Look-ups in named tables: a row name and a column name give one cell, copied from the table.

gugiv.csv
,zut,vetin,sika,vigure,mol,gug,mur,gumuse,buse,gopiri
raz,69,95,130,122,167,158,234,82,229,96
levisiv,102,121,139,129,159,138,191,105,200,105
vug,247,188,187,126,150,151,63,168,76,193
sipaz,108,103,144,118,166,177,223,92,221,123
bupokuv,217,147,179,115,162,191,152,137,147,182
goravi,170,172,156,138,147,93,98,152,126,120
rede,188,105,175,102,171,217,232,99,204,190
tebela,128,179,138,144,139,45,79,155,124,78
femog,65,109,126,131,158,121,202,94,221,80
liku,217,147,178,115,163,188,153,137,146,181

gumuse of goravi = 152
gug of levisiv = 138
sika of femog = 126
gopiri of goravi = 120
zut of raz = 69
zut of tebela = 128
buse of levisiv = 200
buse of vug = 76
vetin of femog = 109
gug of raz = 158
gug of tebela = 45
vetin of liku = 147
gopiri of levisiv = 105
buse of bupokuv = 147
vetin of levisiv = 121
gumuse of femog = 94
gumuse of levisiv = 105
mol of vug = 150

Table vedigen
	kob	teger
kon	31	3
vol	-56	-54
tedozo	-42	64
lamived	-30	31

What is the kob of lamived in vedigen?
-30
What is the teger of lamived in vedigen?
31
What is the teger of vol in vedigen?
-54
What is the teger of kon in vedigen?
3
What is the kob of vol in vedigen?
-56
What is the teger of tedozo in vedigen?
64

binut =
|  | digomo | penil | gevipod | suruv | kinusus |
|---|---|---|---|---|---|
| vipove | 4.887 | 4.368 | 1.704 | 7.914 | 9.269 |
| fav | 4.189 | 5.065 | 4.908 | 3.954 | 2.933 |
| vugekug | 4.277 | 3.626 | 5.680 | 4.605 | 3.333 |
| lod | 5.078 | 3.512 | 4.819 | 3.696 | 4.238 |
| geguki | 5.998 | 4.075 | 3.247 | 7.131 | 8.267 |

suruv of lod: 3.696
kinusus of vugekug: 3.333
kinusus of vipove: 9.269
digomo of vugekug: 4.277
gevipod of vipove: 1.704
suruv of vugekug: 4.605
kinusus of geguki: 8.267
gevipod of vugekug: 5.680
digomo of vipove: 4.887
penil of vipove: 4.368

Table tof
fields: tazozit, gem, nak
darav: [49, 15, 68]
gisi: [78, 47, 52]
ganuf: [79, 1, 10]
vana: [8, 39, 31]
metap: [48, 7, 10]

What is the tazozit of darav in tof? 49
What is the nak of vana in tof? 31
What is the nak of metap in tof? 10
What is the tazozit of metap in tof? 48
What is the nak of ganuf in tof? 10
What is the tazozit of ganuf in tof? 79
What is the gem of darav in tof? 15
What is the tazozit of gisi in tof? 78
What is the tazozit of vana in tof? 8
What is the gem of vana in tof? 39
What is the gem of metap in tof? 7
What is the nak of gisi in tof? 52
What is the gem of gisi in tof? 47
What is the gem of ganuf in tof? 1
What is the nak of darav in tof? 68
Row with the largest gem: gisi

ligu.tsv
	nid	fum	menezom	tos	rafeb	sorar	petavo	zarolun	dipere	vam
nosuv	7197	6168	7084	7327	4770	5428	4410	6707	5534	5448
nule	5397	6011	9494	5252	4901	4638	2334	3279	5846	4555
dugid	6454	7109	6220	6778	5505	4425	6507	5348	5671	5464
mufilo	3762	5134	6878	5249	5976	4418	1742	3139	5325	3370
nipilu	4741	4830	5343	4183	5258	6562	4891	5287	5734	5563
vov	4244	5029	1590	6293	3341	4509	7304	7280	5164	7041
vid	5949	6268	5824	5354	6903	6146	3206	3478	4635	1187
depig	6180	5446	7946	5268	4738	5407	4258	3858	5307	4874
radunam	6605	6653	8351	6006	6814	5303	2390	2265	4660	823

nid of radunam: 6605
petavo of vov: 7304
petavo of depig: 4258
sorar of vid: 6146
zarolun of nosuv: 6707
fum of nipilu: 4830
dipere of mufilo: 5325
tos of nule: 5252
zarolun of nipilu: 5287
menezom of dugid: 6220
zarolun of nule: 3279
petavo of vid: 3206
vam of nipilu: 5563
dipere of depig: 5307
dipere of nosuv: 5534
vam of vov: 7041

fusunog:
|  | tiz | bofod | mereme | pepufog | bonet | midizu | nov | rof | moz | bul |
|---|---|---|---|---|---|---|---|---|---|---|
| robera | 139 | 105 | 173 | 150 | 129 | 154 | 168 | 174 | 145 | 186 |
| sivo | 137 | 155 | 145 | 212 | 149 | 136 | 159 | 231 | 152 | 152 |
| kon | 115 | 168 | 212 | 24 | 213 | 156 | 148 | 50 | 128 | 235 |
| napezo | 164 | 160 | 153 | 244 | 120 | 163 | 124 | 248 | 138 | 89 |
| vut | 105 | 104 | 55 | 211 | 166 | 36 | 148 | 153 | 203 | 70 |
| tur | 215 | 150 | 194 | 68 | 107 | 167 | 119 | 69 | 128 | 153 |
| nilig | 154 | 189 | 155 | 83 | 146 | 190 | 136 | 92 | 109 | 178 |
| roda | 179 | 141 | 182 | 146 | 115 | 173 | 154 | 169 | 135 | 162 |

pepufog of nilig: 83
moz of roda: 135
mereme of sivo: 145
mereme of kon: 212
rof of vut: 153
rof of robera: 174
pepufog of kon: 24
mereme of tur: 194

